A small network was shown many inputs. Here are its activations along a few directions, one row for each input.
Each table varies a few parts of the input and shows all the possible inputs, shuffled.
Descriptions start from the smaller parts, as in this example, which fits no table here: one of 4 places along a line, together with either a single point or one of 9 places around a ring or (one of 3 separate values, together with one of 8 places around a ring).
Shared parts are said once, and a part with two or three values counts as separate values.
In the rows, zero is written as 128.

Other details of the inputs shift rows strongly along two fixed directions, in all tables alike. That doesn't count.

Table:
r1: [127 140 121 156 132 124 134 149 135 125 160 170]
r2: [136 135 117 139 131 145 128 124 133 103 135 111]
r3: [114 120 124 113 106 134 130 123 153 153 148 145]
r4: [172 149  73 171  98 158  80  73  67 174 119 117]
r5: [144 114  96 155 110 167  81  47  76 192  70  85]
r6: [ 63 116 144  54 111 123 167 123 202 151 134 135]
r7: [159 134  91 111 120 176  62  86  79 183  77  94]
r8: [181 189 113 203 164 108 111 185 108 103 171 158]
r9: [151 140 122 136 131 113 115 166 149 113 136 127]
r10: [103 108 133 100 135 131 156 160 137 110 140 117]
r11: [139 131 114 133 128 107 140 176 120 111 137 120]
r12: [ 71 118 155  76 117 134 147 127 152 107 122 122]
r13: [130 157 119 147 127 115 149 136 153 111 163 129]
r14: [182 129  92 103 129 143  65  60  79 177  82 117]
r15: [ 79 118 131  80 118 114 176 144 155 142 146 131]
r16: [114 102 155 136 136 125 125 131 159 138 131 125]
r17: [161 153 113 173 130 108 132 157 140  86 152 124]
r18: [ 84 137 104  63  86 156 102  51  90 210  66 104]
r19: [143 101  98 140 119 159  82  78  47 208  69  89]
r20: [159 166 130 166 130  98 111 177 108  83 147 130]
r21: [188 154 147 212 170 125 114 183 107  86 148 144]
r22: [205 145 117 171 164  88 118 167  82  81 172 144]
r23: [ 68  99 163  39 118 102 167  91 172 102 119 142]
r24: [151 139 125 129 162 107 128 131 131  96 136 162]
r25: [138 133 169 154 132 126 131 145 119  99 131 126]
r26: [ 72  92 155 116 139 133 150 119 166 140 105 138]
r27: [104  96 172  98 127 139 156 135 182 126 120 123]
r28: [159 109 105 127 116 171  93  83  47 197  63  87]
r29: [119 123 166 165 137 109 125 144 126 106 142 130]
r30: [ 82  93 141  54 120 114 182  78 196 101 124 134]
r31: [121 113 151 136 123 139 160 117 158 109 124 114]
r32: [ 80 117 126  87 125 124 157 143 177 122 102 139]
r33: [127 147 138 153 113 113 128 147 117 111 171 153]
r34: [ 75  95 134  88 103 123 176 136 154 142 156 146]
r35: [180 165 123 195 173 127 103 187 105  81 159 148]
Each input here is: one of 5 separate values, together with either a single point or one of 6 places along a line.
Question: The inputs of r22 and r14 match in every part but the choice among 5 separate values. If r28 is changed in the same way as r22 into r14, which row does it become?
Answer: r27
Question: Which other rows agree with r35 in the choice among 5 separate values? List them by row number.
Answer: r1, r8, r21, r24, r26, r32
Question: A walk changes only the place on the line of 6. It starts at r19 and steps to r28. List the rest of the walk in order.
Answer: r10, r11, r15, r34

Table:
r36: [158 151  95 139 112 146  84 112  64 166 114 114]
r37: [153 149 144 184 158 101 150 189 165  65 200 161]
r38: [165 137  95 123 130 146  92  82  94 150 101 124]
r39: [175 145  87 141 122 143  80 102  82 162 100 108]
r40: [189 138 118 170 154 147  67 131  60 144  89 107]
r41: [157 123 185 187 162  94 160 176 151  42 181 130]
r42: [168 151  88 131 112 147  74  99  53 168 103 110]
r43: [148 150 146 191 153 106 153 193 166  75 201 161]
r44: [132 124 103  95 117 127 115  97  89 156 106 127]
r45: [ 55  99 138  57 102 138 153  75 177 162 100 136]
r46: [ 49  97 126  21 101 136 171  82 180 141  84 121]
r47: [ 36  57 174  53 106 145 186  78 189 138  90 106]
r48: [157 135 162 184 169 113 128 201 134  79 155 136]
r49: [108 113 172 148 154 121 155 191 167  94 145 137]
r50: [ 48  91 147  25 105 127 169  66 195 141  96 138]
r51: [158 144  95 150 121 131  95 121  66 164 123 128]
r52: [123 128 145 132 147 107 162 156 180  78 172 155]
r53: [138 152 132 149 143 101 147 175 151  73 166 142]
r54: [ 93 105 124  57 112 129 149  97 166 140 102 120]
r55: [143 137  98 140 112 149 100 112 106 175 108 111]
r56: [ 40  61 166  67 102 152 176  78 178 153  88 104]
r57: [134 144 157 151 149  89 152 166 173  66 185 163]
r58: [ 94 127 157 139 134  90 184 195 172  91 196 162]
r59: [140 122 180 211 151 107 159 193 156  63 188 135]
r60: [136 137 133 142 140  94 147 169 128  96 172 151]
r61: [156 120 126 120 145 148  90 109  84 148  72 104]
r62: [ 97 124 132 114 112 135 133 105 150 154 123 139]
r63: [179 169  81 182 122 148  74 123  60 163 112 112]
r64: [154 143 101 108 115 136  95 103  77 147 109 117]
r65: [175 163  90 170 114 149  72 125  49 170 124 114]
r66: [188 154  78 163 121 150  65 104  64 175 100 105]
r67: [ 50 104 122  51  98 144 161  94 171 158  92 118]
Question: The inputs of r44 and r51 match in every part but one. If r46 is changed in the same way as r44 into r51, which row does it become?
Answer: r67
Question: Describe the family of inputs behind these rows.
Answer: one of 4 places along a line, together with either one of 2 separate values or one of 6 places along a line
Question: Change only the place on the line of 6 in r58. List by row number the other rows that result.
Answer: r43, r55, r62, r63, r65
